Each row below holds a small network's activations on one record, seen along a few directions.
Each row is followed by the record's values for the fields Bep, Dedar, Rumiz, Sedo, Met, Leno.
Not every record has every field; a missing one is written missing.
The largest differences between rows may come from other fields.
In the rows, zero is written as 500.
Random noise pushes rows far along 20 fixed directions. That doesn't count. These rows show it; they differ only by the noise:
526	438	564	476	358	685	449	752	403	349	601	509	433	506	421	570	525	561	489	490	553	579	528	574	304	414	511	331	462	529	369	448	475	498	558	545	584
487	398	507	639	575	533	453	515	526	588	401	594	421	518	521	544	519	707	498	419	499	441	481	477	513	387	600	429	436	451	290	644	497	607	396	459	425
135	502	463	587	485	616	428	584	486	558	377	466	490	536	378	534	417	679	562	580	533	458	580	399	615	389	660	355	283	541	307	527	458	540	320	724	349
699	523	504	609	623	500	536	370	484	439	554	552	452	455	528	318	428	487	454	572	492	294	492	469	515	441	513	581	437	404	482	677	428	504	434	276	567
492	551	452	449	494	469	550	530	512	653	340	538	521	511	525	485	467	544	426	588	561	624	594	587	485	381	609	375	564	530	344	495	550	424	586	593	606
386	580	225	487	427	598	473	795	243	674	578	395	486	427	550	288	218	641	736	647	546	688	604	588	784	253	528	161	418	602	538	580	457	453	175	686	477
440	403	461	402	598	728	360	483	491	390	618	409	355	466	603	527	455	623	516	296	600	415	387	549	526	399	425	468	457	568	703	516	439	429	434	408	498
314	401	446	432	751	649	446	278	563	418	367	560	284	557	396	825	544	485	473	400	384	430	290	511	456	394	588	453	557	624	384	384	649	521	514	517	722
497	472	763	475	482	610	507	301	463	470	675	361	444	397	424	349	580	325	563	535	277	421	615	651	524	433	330	670	489	389	680	578	476	370	421	337	601
605	590	492	683	434	360	545	646	357	507	447	636	535	279	619	561	385	637	564	565	396	667	540	561	497	494	554	488	727	478	467	438	534	582	611	605	815
317	409	320	364	700	567	511	398	648	597	390	592	525	544	112	507	452	539	459	320	747	544	386	509	777	475	461	591	580	744	251	385	515	634	293	641	282
368	352	604	339	535	695	391	313	622	519	530	383	430	626	355	507	630	413	511	348	465	416	436	642	538	537	382	565	506	566	518	468	532	558	383	439	427
641	578	498	450	820	521	587	244	443	458	518	574	479	577	520	526	529	466	336	477	387	356	445	394	409	439	666	663	540	508	397	586	571	497	513	351	508
386	553	604	552	526	427	576	514	350	557	596	424	578	517	364	305	559	655	473	117	337	751	552	529	331	672	781	499	335	347	574	352	559	417	582	679	244
364	375	359	432	811	430	383	311	385	327	389	619	633	564	333	492	394	433	428	598	339	184	335	369	465	768	491	482	219	710	371	608	296	711	563	566	509
613	502	700	495	213	636	560	613	621	571	595	467	561	542	380	310	446	527	331	364	779	498	573	491	400	502	431	442	479	349	502	346	493	386	544	426	442
454	319	438	512	563	486	515	350	560	536	488	568	518	525	432	545	519	544	432	301	504	424	384	403	522	528	459	662	415	430	563	553	508	461	437	424	162
386	403	497	504	417	354	487	360	536	473	467	537	515	326	240	572	559	468	494	425	452	608	470	607	609	351	330	776	644	513	439	457	391	433	572	541	331
337	703	597	409	312	409	361	550	488	626	434	309	632	452	640	456	402	634	465	741	587	402	508	434	576	398	479	337	351	591	548	593	325	594	554	604	458
377	448	319	551	399	601	564	463	674	299	383	538	478	435	604	606	348	469	477	659	597	403	512	446	549	675	587	551	496	445	691	444	607	528	483	489	619
332	256	573	520	560	627	581	639	589	455	457	555	423	283	544	611	560	549	610	467	568	566	586	615	510	547	364	508	301	474	745	541	597	291	451	545	567
691	505	498	414	586	269	660	415	594	313	574	446	437	409	323	548	624	405	449	526	338	351	252	684	554	370	400	594	364	555	392	561	517	773	385	143	443

354	536	589	608	555	432	407	386	360	372	521	582	477	368	229	588	428	441	539	554	310	466	413	389	509	480	446	514	530	569	388	409	366	587	597	627	716 -> <Bep:z1 Dedar:n4 Rumiz:k1 Sedo:u2 Met:e1 Leno:v2>
438	673	519	614	260	433	581	481	464	591	516	399	636	698	411	412	494	399	475	677	479	405	581	379	453	406	565	680	407	331	430	380	545	283	440	576	164 -> <Bep:z2 Dedar:missing Rumiz:k1 Sedo:u1 Met:e5 Leno:v2>
538	662	412	475	500	371	486	544	615	675	409	597	505	489	463	638	523	609	503	537	857	712	274	334	516	554	614	447	558	627	462	488	639	674	545	728	381 -> <Bep:z1 Dedar:n1 Rumiz:k1 Sedo:u2 Met:e5 Leno:v2>
467	615	713	576	459	587	558	461	562	648	414	493	565	626	698	573	540	566	384	515	464	447	672	369	386	537	673	552	592	357	444	429	652	432	558	522	555 -> <Bep:z2 Dedar:missing Rumiz:k3 Sedo:u3 Met:e5 Leno:v4>
686	402	604	632	603	429	641	591	578	583	467	651	474	328	478	342	542	687	463	336	527	633	629	599	545	521	595	444	513	396	329	683	510	671	452	365	549 -> <Bep:z1 Dedar:n1 Rumiz:k3 Sedo:u3 Met:e1 Leno:v4>
220	433	651	601	404	498	520	642	421	645	446	442	568	506	519	709	548	558	626	455	331	479	574	433	554	401	357	551	414	458	536	363	541	287	408	664	361 -> <Bep:z1 Dedar:n1 Rumiz:k3 Sedo:u3 Met:e1 Leno:v4>
287	554	542	404	563	458	475	500	550	472	440	384	481	576	428	594	755	499	562	541	519	641	482	516	368	599	688	498	240	577	496	564	557	525	548	708	250 -> <Bep:z2 Dedar:missing Rumiz:k1 Sedo:u2 Met:e1 Leno:v2>
570	414	510	356	701	490	438	661	283	635	506	526	696	562	647	368	647	543	584	443	468	688	690	668	422	699	451	556	512	668	505	652	449	446	553	701	395 -> <Bep:z2 Dedar:missing Rumiz:k1 Sedo:u3 Met:e1 Leno:v2>
252	544	667	650	449	518	472	369	533	426	509	425	440	411	430	544	579	504	626	486	318	535	534	434	482	682	640	583	393	373	653	480	565	571	483	621	502 -> <Bep:z1 Dedar:n1 Rumiz:k1 Sedo:u2 Met:e1 Leno:v2>
389	363	421	519	501	407	453	588	276	521	413	616	393	405	407	677	420	554	492	492	205	640	465	554	417	198	507	134	514	535	262	485	410	440	677	567	735 -> <Bep:z1 Dedar:n4 Rumiz:k3 Sedo:u2 Met:e1 Leno:v2>
490	680	646	461	548	246	519	681	544	522	471	409	650	544	485	407	603	679	417	332	667	537	361	451	340	754	623	382	173	573	497	384	436	631	690	640	319 -> <Bep:z1 Dedar:n1 Rumiz:k3 Sedo:u3 Met:e1 Leno:v4>
650	610	558	543	574	332	753	669	455	410	563	559	536	193	333	376	357	571	413	450	563	502	528	593	604	258	393	490	424	516	411	379	407	385	503	370	709 -> <Bep:z2 Dedar:missing Rumiz:k1 Sedo:u1 Met:e1 Leno:v4>
458	513	577	518	463	442	552	402	442	542	496	671	640	382	331	496	344	408	337	585	522	531	600	304	480	484	408	570	538	463	467	433	419	344	665	587	567 -> <Bep:z1 Dedar:n4 Rumiz:k1 Sedo:u2 Met:e5 Leno:v2>
614	474	481	515	469	575	503	487	498	498	478	525	428	512	564	461	435	459	443	536	500	476	576	639	451	339	453	444	594	451	447	448	513	321	561	389	743 -> <Bep:z2 Dedar:missing Rumiz:k1 Sedo:u3 Met:e5 Leno:v2>
488	550	609	649	265	356	705	527	382	483	678	570	582	229	224	416	367	397	472	628	356	621	652	389	583	299	398	601	435	289	511	468	453	347	439	452	399 -> <Bep:z2 Dedar:missing Rumiz:k1 Sedo:u2 Met:e5 Leno:v2>
646	538	468	592	626	428	552	653	474	636	611	522	544	576	584	380	509	625	593	291	718	490	322	370	505	647	473	522	327	489	666	465	574	469	353	517	225 -> <Bep:z2 Dedar:missing Rumiz:k3 Sedo:u3 Met:e1 Leno:v2>
595	345	202	528	410	409	528	611	653	409	282	653	475	458	665	606	434	541	408	583	743	506	481	530	454	490	500	441	512	467	490	564	466	397	688	452	505 -> <Bep:z1 Dedar:n1 Rumiz:k1 Sedo:u2 Met:e5 Leno:v2>
510	444	496	476	337	574	429	379	519	554	540	440	440	508	493	388	459	372	537	603	476	525	524	460	516	507	479	368	476	394	631	671	464	496	469	443	504 -> <Bep:z1 Dedar:n4 Rumiz:k1 Sedo:u2 Met:e1 Leno:v1>
412	389	358	486	509	513	536	572	426	426	460	584	637	525	554	536	437	570	419	368	448	588	670	482	488	617	575	618	630	497	473	415	454	435	576	591	358 -> <Bep:z1 Dedar:n1 Rumiz:k3 Sedo:u3 Met:e1 Leno:v2>
500	527	496	563	734	490	584	458	460	504	532	616	350	295	382	503	531	494	628	523	557	723	455	428	515	511	610	464	435	524	566	637	603	476	478	627	615 -> <Bep:z1 Dedar:n1 Rumiz:k3 Sedo:u3 Met:e1 Leno:v2>
540	537	637	585	508	458	550	661	392	574	496	413	575	563	687	318	499	507	548	602	361	368	718	629	446	473	455	435	288	411	492	527	445	309	469	438	591 -> <Bep:z1 Dedar:n1 Rumiz:k3 Sedo:u3 Met:e1 Leno:v2>
538	576	311	434	525	387	410	519	403	555	449	429	525	601	531	448	452	375	592	653	549	447	411	628	567	354	323	496	508	644	480	440	399	322	513	566	542 -> <Bep:z2 Dedar:missing Rumiz:k1 Sedo:u1 Met:e5 Leno:v2>
482	328	453	367	532	639	369	458	451	615	483	569	448	670	607	677	639	527	429	344	513	648	517	464	339	399	524	483	669	532	426	568	524	380	616	553	307 -> <Bep:z2 Dedar:missing Rumiz:k3 Sedo:u2 Met:e1 Leno:v2>
466	492	338	489	793	350	642	357	560	432	301	534	528	459	518	398	479	498	449	451	331	487	641	700	635	582	668	590	548	546	369	507	496	544	508	446	656 -> <Bep:z1 Dedar:n1 Rumiz:k3 Sedo:u3 Met:e1 Leno:v2>
403	537	502	400	359	430	606	532	595	643	361	588	594	327	272	472	418	456	391	733	756	686	598	388	556	450	514	333	420	546	415	596	476	450	608	690	502 -> <Bep:z2 Dedar:missing Rumiz:k1 Sedo:u2 Met:e1 Leno:v2>
216	466	720	620	510	495	557	603	333	572	543	505	552	412	262	657	500	503	662	481	217	505	483	406	544	501	393	463	340	530	463	329	571	491	362	709	530 -> <Bep:z2 Dedar:missing Rumiz:k3 Sedo:u3 Met:e1 Leno:v2>
445	587	207	350	729	423	378	539	318	513	566	444	594	561	535	428	365	545	607	496	583	448	305	422	678	556	436	475	392	788	600	521	360	592	375	638	290 -> <Bep:z1 Dedar:n1 Rumiz:k1 Sedo:u2 Met:e1 Leno:v2>
480	609	488	388	671	368	605	426	426	502	511	499	602	379	469	472	363	568	359	483	401	413	460	426	595	410	521	462	398	585	499	504	428	551	493	422	517 -> <Bep:z1 Dedar:n4 Rumiz:k1 Sedo:u1 Met:e1 Leno:v4>

Here are new rows. What are their fields?
564	430	197	342	549	429	608	540	431	624	400	523	643	717	439	431	404	338	485	589	422	474	504	627	615	513	437	432	505	626	343	427	576	493	337	491	407 -> <Bep:z2 Dedar:missing Rumiz:k1 Sedo:u3 Met:e1 Leno:v2>
515	322	526	588	772	365	531	440	516	601	490	554	464	377	445	330	532	565	577	201	495	480	407	628	576	557	330	552	313	451	662	500	454	316	482	433	479 -> <Bep:z2 Dedar:missing Rumiz:k1 Sedo:u3 Met:e5 Leno:v2>
263	354	441	623	543	559	303	340	524	407	486	454	354	452	151	180	452	356	729	596	426	421	533	680	683	553	410	410	323	512	410	603	270	556	364	570	603 -> <Bep:z2 Dedar:missing Rumiz:k3 Sedo:u2 Met:e5 Leno:v2>
413	649	643	516	360	467	430	580	421	538	505	285	549	755	574	638	715	457	623	493	226	477	564	766	468	398	436	734	705	538	344	179	606	478	430	562	467 -> <Bep:z2 Dedar:missing Rumiz:k1 Sedo:u3 Met:e1 Leno:v2>
644	444	519	604	461	672	430	455	504	340	639	641	295	270	586	608	422	711	394	339	634	614	458	382	393	328	614	495	699	370	577	619	495	510	612	360	615 -> <Bep:z2 Dedar:missing Rumiz:k1 Sedo:u3 Met:e5 Leno:v2>
384	672	435	452	317	618	467	393	501	484	478	426	536	760	338	414	409	377	332	673	611	463	559	277	327	489	766	383	370	419	354	425	482	380	606	639	359 -> <Bep:z1 Dedar:n1 Rumiz:k1 Sedo:u2 Met:e5 Leno:v4>
437	707	709	429	293	377	700	615	429	594	674	322	702	570	501	523	517	387	480	567	312	515	483	384	441	604	474	492	362	423	712	255	698	512	451	528	336 -> <Bep:z1 Dedar:n4 Rumiz:k3 Sedo:u2 Met:e5 Leno:v2>
538	526	634	414	639	473	456	493	337	536	628	508	530	406	343	454	498	434	602	372	357	593	380	552	528	628	349	424	600	662	550	404	476	639	517	598	737 -> <Bep:z1 Dedar:n4 Rumiz:k3 Sedo:u2 Met:e1 Leno:v4>
554	352	317	341	660	296	541	565	385	569	377	587	649	495	650	561	529	600	408	478	327	551	501	581	465	504	518	407	384	606	425	709	443	569	585	474	331 -> <Bep:z1 Dedar:n4 Rumiz:k1 Sedo:u1 Met:e5 Leno:v4>
428	424	525	381	444	474	568	548	538	737	472	448	532	522	565	552	377	497	495	425	502	463	268	377	510	623	398	106	246	503	773	403	645	502	460	497	551 -> <Bep:z2 Dedar:missing Rumiz:k3 Sedo:u3 Met:e1 Leno:v2>
609	544	374	621	512	495	624	543	360	267	699	455	394	527	386	471	449	381	575	528	371	356	339	379	442	436	548	501	256	391	575	482	537	439	342	348	379 -> <Bep:z2 Dedar:missing Rumiz:k1 Sedo:u2 Met:e1 Leno:v2>
378	495	510	302	597	505	304	745	241	510	442	433	693	540	627	574	526	559	557	659	426	467	639	634	498	439	321	422	512	847	321	549	250	494	605	739	576 -> <Bep:z2 Dedar:missing Rumiz:k3 Sedo:u3 Met:e5 Leno:v2>
377	287	393	499	499	473	471	518	601	320	472	542	464	377	403	572	658	369	684	620	527	609	534	692	564	657	335	723	462	562	620	584	498	492	476	574	407 -> <Bep:z2 Dedar:missing Rumiz:k1 Sedo:u3 Met:e5 Leno:v2>
388	445	370	412	552	341	315	248	749	609	291	458	364	580	382	550	634	542	470	265	669	577	228	626	554	441	509	486	645	603	399	424	452	569	672	563	403 -> <Bep:z2 Dedar:missing Rumiz:k3 Sedo:u2 Met:e5 Leno:v2>
